These are the activations of a small neural network, seen along a few directions. Each row is one input.
In each table, some parts of the input vary, and every possible input appears once, in random order.
Descriptions start from the smaller parts, as in this example, which fits no table here: one of 5 places around a ring, together with either a single point or one of 11 places along a line or (one of 3 separate values, together with one of 6 places along a line).
Shared parts are said once, and a part with two or three values counts as separate values.
(in the rows, 128 means zero)

Other details of the inputs shift rows strongly along two fixed directions, in all tables alike. That doesn't count.

Rows:
R1: [133 126 110 114 127 135 167 106 139  89 124 123 131 115 106]
R2: [126 123 122  97  80 161 111 127 141 139 101 105 112 133 150]
R3: [127 133 115 107 107 137 146 123 144 110 116 116 125 123 118]
R4: [134 140 126 121 123 129 150 123 137 122 113 127 105 118 132]
R5: [128 134 131 112  97 151 118 124 144 148 103 114 100 133 151]
R6: [135 137 109 118 134 118 174 119 137  89 117 126 125 112 104]
R7: [123 145 125 116 140 134 184 109 142 114 126 126 121 126 114]
R8: [135 119 118 121 127 130 147 103 140 103 110 123 131 116 121]
R9: [128 135 139 164 179  94 137 140 105 133 164 153 152 134 109]
R10: [117 128 142 108  84 159 110 117 137 171  99 106 101 142 158]
R11: [123 104 135 162 116 121  45 159  88 164 159 139 157 141 135]
R12: [139 130 115 123 136 117 161 120 136  96 112 131 124 108 112]
R13: [132 136 139 161 162  95 115 153 109 131 163 149 146 135 118]
R14: [115 123 131 165 224  78 127 145 111 106 180 159 147 127 104]
R15: [132 140 129 129 153 118 186 108 135 113 120 133 116 116 117]
R16: [132 134 141 144 158 109 109 145 120 133 155 144 151 138 131]
R17: [121 123 152 145 135 129  68 151 102 182 156 135 149 152 151]
R18: [135 126 112 118 148 126 170 102 140  80 122 131 144 111 110]
R19: [127 110 120 110  72 159 109 116 129 140  97 110 102 122 143]
R20: [117 133 130 102  71 162 107 135 142 160 113 111 100 144 149]
R21: [130 110 143 148 116 127  47 161 109 166 138 126 147 142 152]
Description of these inputs: either a single point or (one of 4 places along a line, together with one of 5 places around a ring).
Change only the place on the line of 4 in R21. List by row number the other rows that result. -> R5, R8, R10
Start at R9 and move only the place on the line of 4, one step at a time. The first step leads to R13. Which rows follow, in order? -> R6, R11

Rows:
R22: [128 144 129 112 117 133 148 128 140 125 120 122 123 133 129]
R23: [137 132 128 126 138 129 156 104 137 113 113 128 127 119 128]
R24: [137 125 133 157 172 102 120 142 116 113 165 147 173 129 114]
R25: [120 135 120 119 117 135 144 125 136 123 125 121 110 127 122]
R26: [126 143 129 121 122 131 148 124 140 133 118 125 106 128 128]
R27: [137 115 125 162 162  93 111 146 106 112 153 148 164 118 107]
R28: [120 131 116 119 111 134 142 123 132 121 127 123 112 125 116]
R29: [119 138 127 119 127 135 146 120 139 132 122 123 104 130 126]
R30: [122 137 121 111 117 139 145 124 136 122 124 120 124 132 125]
R31: [144 125 131 159 160  99 119 145 112 112 162 151 176 125 109]
R32: [135 131 127 120 123 135 137 113 141 121 109 124 123 123 134]
R33: [125 115 154 133  80 153  34 160 112 202 134 119 135 156 171]
R34: [125 132 140 163 182  98 131 136 111 133 165 150 144 133 115]
R35: [121 129 124 115 131 135 141 119 134 126 117 125 103 124 131]
R36: [136 128 120 121 113 135 134 118 138 112 111 122 128 120 130]
R37: [128 136 137 151 179  97 128 146 116 120 167 148 162 137 114]
R38: [121 140 129 111 127 139 147 120 139 131 122 121 119 135 129]
R39: [127 134 142 155 183 101 134 136 110 131 164 149 159 137 117]
R40: [131 114 127 160 175  97 112 144 110 112 156 144 161 123 111]
R41: [121 126 127 119 131 136 146 113 128 130 117 125 103 124 133]
R42: [123 133 117 111 111 138 144 123 132 119 126 121 127 130 119]
R43: [129 134 126 118 126 131 143 123 135 127 113 126 105 122 133]
R44: [137 120 139 165 179  95 120 137 107 127 149 147 156 124 119]
R45: [131 126 125 120 125 131 139 120 137 124 106 120 116 121 129]
R46: [122 126 117 116 121 134 139 124 131 117 120 123 108 121 127]
R47: [122 122 113 115 115 134 137 122 127 115 121 125 111 118 121]
R48: [134 137 133 163 168  93 125 151 114 121 164 150 152 128 110]
R49: [123 119 126 120 129 137 141 110 130 127 110 118 114 123 129]
R50: [128 125 123 116 122 137 134 112 141 114 115 122 123 125 132]
R51: [137 133 124 117 110 138 142 124 140 117 117 121 132 125 128]
R52: [131 125 123 119 120 129 137 123 137 118 108 120 118 121 128]
R53: [129 118 114 118 111 139 131 112 133 108 117 123 129 120 122]
R54: [132 123 118 121 115 131 136 124 134 115 108 119 121 118 125]
R55: [137 135 130 155 164  95 127 149 109 115 165 151 170 130 105]
R56: [129 123 118 118 117 139 133 113 138 111 116 121 126 122 129]
R57: [124 114 112 117 113 134 134 119 129 111 114 119 122 117 117]
R58: [136 139 134 156 170  95 128 151 114 118 164 149 168 133 112]
R59: [128 126 126 117 127 139 135 109 140 120 114 122 121 125 133]
R60: [119 137 126 117 122 133 145 124 139 126 125 122 106 130 125]
R61: [121 128 122 114 126 133 140 123 135 120 120 124 105 124 130]
R62: [124 121 123 117 129 135 137 116 136 123 110 119 114 123 128]
R63: [125 142 126 114 108 135 148 126 143 129 115 120 102 128 129]
R64: [118 110 151 130  84 157  34 156 111 201 137 117 133 157 169]
R65: [129 127 115 118 110 130 139 126 127 116 117 127 113 116 122]
R66: [118 108 150 130  79 155  31 160 111 196 140 117 135 158 168]
R67: [135 133 134 120 120 140 150 113 137 131 115 123 127 126 135]
R68: [129 114 135 162 179  94  99 148 108 123 160 146 161 129 117]
R69: [135 130 125 119 117 133 135 116 142 115 111 123 125 123 133]
R70: [125 111 155 138  75 150  17 171 106 205 141 120 141 160 173]
R71: [127 136 118 121 106 130 144 127 133 122 122 125 114 122 117]
R72: [128 145 131 113 122 135 149 124 139 132 117 123 121 133 131]
R73: [137 120 129 157 166 102 119 140 112 110 167 150 175 127 107]
R74: [129 131 119 119 116 130 140 128 132 118 116 125 110 119 129]
R75: [127 123 129 120 127 141 140 103 134 124 114 122 121 125 135]
R76: [128 133 124 116 121 129 141 127 135 121 115 126 107 122 132]
R77: [126 140 132 125 122 132 152 119 134 137 119 125 106 128 129]
R78: [117 107 154 134  84 158  37 150 105 206 137 118 133 157 171]
R79: [127 142 133 117 122 136 154 118 133 136 117 124 120 132 132]
R80: [128 131 129 122 126 132 148 117 129 131 113 126 104 122 134]
R81: [136 124 116 120 106 135 133 116 134 109 113 125 130 118 124]
Changing only one part turns R45 into R27. The same change can be made to R59. Which row results? -> R53
Changing only one part turns R23 into R36. The same change can be made to R78. Which row results? -> R24
What do these inputs look like to the network? -> one of 2 separate values, together with one of 5 places along a line, together with one of 6 places around a ring
Change only the place on the line of 5 in R62. List by row number the other rows that result. -> R40, R49, R57, R68
Change only the place on the ring of 6 in R27. List by row number the other rows that result. -> R31, R55, R65, R71, R81
Start at R39 and move only the place on the line of 5, one step at a time. The first step leads to R38. Which rows follow, in order? -> R37, R30, R42
Change only the choice among 2 separate values in R58. List by row number the other rows that result. -> R30
Change only the choice among 2 separate values in R47. List by row number the other rows that result. -> R65

Rows:
R82: [149 123 102 112 162 126 238  76 159  35 102 132 142  88  98]
R83: [140 108 139 184 215  73  98 136 108 111 169 165 157 115 122]
R84: [125 117 112 110  93 152 123 113 119 122 108 116 124 126 134]
R85: [124 104 127 121 108 149 116  99 139 131 100 110 115 114 134]
R86: [141 110 113 105  93 153 112 132 152 111  98 114 140 118 139]
R87: [124 121 139 174 210  67 114 163  98 122 184 162 150 122 109]
R88: [117 138 148 104 100 161 121 120 139 181 106 105 107 151 154]
R89: [140 121 122 173 191  74  94 166 102  93 174 154 200 124 100]
R90: [122 141 141 106 100 151 147 114 140 150 120 117 128 143 150]
R91: [130 125 114 103  79 140 124 137 136 116 120 114 117 136 122]
R92: [122 148 120 112  82 145 127 132 151 127 129 115 118 133 126]
R93: [106 107 133 122  80 152  33 144 104 186 110 114  87 143 171]
R94: [129 167 112 109 182 115 244  96 162  69 115 130  89  97  98]
R95: [152 143 128 130  79 127 137 130 129 146  91 123 111 110 134]
R96: [143 152 154 172 197  79 112 160 115 117 186 167 197 150 112]
R97: [130 130  96 119 169 113 238  74 149  46  97 127 112 105  85]
R98: [114 137 128 118 108 151 141 121 138 153 120 111 100 134 131]
R99: [127 140 126 115  91 155 138 115 128 138 130 117 111 138 134]
R100: [112 107 131 108  50 170  51 149 104 194 129 119 117 147 156]
R101: [114  98 155 189 170  89  41 185  75 181 194 154 174 147 123]
R102: [126 150 147 103 131 146 140 124 140 157 107 119  91 144 156]
What do these inputs look like to the network? -> either a single point or (one of 4 places along a line, together with one of 5 places along a line)
Change only the place on the line of 4 in R97. List by row number the other rows that result. -> R84, R89, R93

Rows:
R103: [133 129 126 127 116 133 128 124 131 124 125 126 136 127 127]
R104: [125 138 129 122 126 127 134 135 134 131 127 125 118 131 128]
R105: [130 110 147 161 124 117  38 173  93 173 164 139 171 150 144]
R106: [145 139 130 166 204  82 166 128 121  86 169 162 174 117  95]
R107: [131 121 124 126 122 127 127 129 125 125 116 124 127 122 127]
R108: [130 126 129 130 125 129 133 123 126 131 122 128 118 123 130]
R109: [126 132 131 126 128 127 137 130 128 137 121 125 119 129 128]
R110: [126 130 132 124 133 133 132 121 132 132 124 127 122 131 135]
R111: [125 132 134 122 134 131 134 126 135 133 123 123 123 133 133]
R112: [130 126 122 122 120 127 124 134 131 119 122 125 127 124 127]
R113: [129 123 127 126 127 133 125 119 133 123 121 125 127 125 132]
R114: [120 127 121 122 122 131 128 130 128 124 132 126 119 128 123]
R115: [130 121 126 121 128 131 124 125 132 121 118 123 132 125 131]
R116: [131 123 125 130 121 128 128 123 126 127 119 126 123 122 127]
R117: [129 136 130 124 121 133 136 125 130 132 129 128 130 132 130]
R118: [127 136 127 124 125 128 132 130 132 129 128 129 117 129 130]
R119: [121 122 123 125 125 131 131 125 122 130 126 125 119 126 123]
R120: [123 127 123 122 119 136 132 125 127 126 133 125 132 131 122]
R121: [128 125 131 126 131 134 129 118 133 128 124 127 123 127 135]
R122: [130 128 123 127 119 129 124 128 133 121 124 127 123 124 128]
R123: [128 138 132 122 122 132 138 130 133 134 128 124 131 134 128]
R124: [127 131 130 127 127 128 135 125 125 135 122 128 118 127 130]
R125: [119 121 125 122 131 135 128 120 129 126 128 124 124 129 127]
R126: [129 131 126 127 122 129 129 128 133 125 127 129 118 126 130]
What do these inputs look like to the network? -> one of 4 separate values, together with either a single point or one of 5 places along a line
Changing only the choice among 4 separate values turns R120 into R119. The same change can be made to R106. Which row results? -> R108

Rows:
R127: [132 107 152 170 148 111  54 158  90 170 164 146 169 143 143]
R128: [130 117 132 154 156 104 108 144 108 134 140 140 131 123 126]
R129: [130 159 138 114 118 136 168 119 149 136 117 123 107 135 134]
R130: [147 147 109 126 177 105 239  83 156  51 110 139 126  91  89]
R131: [122 113 136 149 158 117 105 133 112 137 147 135 141 133 128]
R132: [134 131 116 120 117 126 154 121 131 112 111 125 118 115 116]
R133: [123 122 122 117 125 139 152 107 134 119 116 120 121 121 121]
R134: [135 128 127 148 138 106 110 151 113 124 146 139 153 126 118]
R135: [141 127 134 153 142 111 113 136 116 128 143 142 153 127 124]
R136: [132 119 131 155 148 105 112 143 108 134 142 141 139 122 121]
R137: [ 98 134 145  73  11 208  75 132 141 225  90  80  68 169 185]
R138: [129 118 139 144 165 113 104 135 119 133 138 138 140 130 138]
R139: [126 122 125 146 137 115 105 144 111 125 157 140 152 131 119]
R140: [140 139 118 119 116 131 160 115 145 101 114 125 131 118 120]
R141: [131 125 126 117 133 136 153 106 137 116 108 122 116 120 132]
R142: [126 126 120 115 119 139 152 109 135 116 117 120 128 125 118]
R143: [136 129 126 143 137 106 106 157 120 119 149 138 155 129 117]
R144: [131 131 124 121 141 127 152 110 146 108 106 125 105 115 131]
R145: [136 134 120 112 116 138 155 114 141 107 115 122 138 123 124]
R146: [114 152 130 109 118 142 162 123 139 139 129 124  98 138 128]
R147: [123 108 146 170 161  98  47 171  93 166 159 146 142 138 142]
R148: [129 133 116 107 118 137 152 120 148 100 123 119 137 127 115]
R149: [138 136 119 108 116 136 151 120 148 101 118 122 141 125 123]
R150: [141 141 117 114 116 130 156 121 152  95 116 124 134 120 118]
R151: [135 120 137 156 155 110 107 135 116 134 140 141 138 126 132]
R152: [123 155 133 113 118 130 164 131 139 139 117 123 100 134 129]
R153: [126 130 118 113 116 139 150 115 139 110 121 119 135 126 118]
R154: [123 114 129 151 145 115 105 136 106 136 152 141 137 127 122]
R155: [108 136 150  72   6 209  71 134 141 227  85  82  70 167 196]
R156: [118 102 143 171 153 108  46 162  86 168 171 147 146 142 139]
R157: [118 114 130 147 165 109 101 137 113 129 148 141 126 127 128]
R158: [118 122 123 115 143 133 144 110 140 115 114 120 110 123 128]
R159: [125 126 114 117 116 135 151 112 130 112 121 125 116 119 117]
R160: [136 130 123 115 119 137 154 109 136 114 112 124 132 122 125]
R161: [126 132 112 110 112 135 144 125 141 101 127 123 127 124 116]
What do these inputs look like to the network? -> one of 5 places around a ring, together with either a single point or one of 6 places along a line
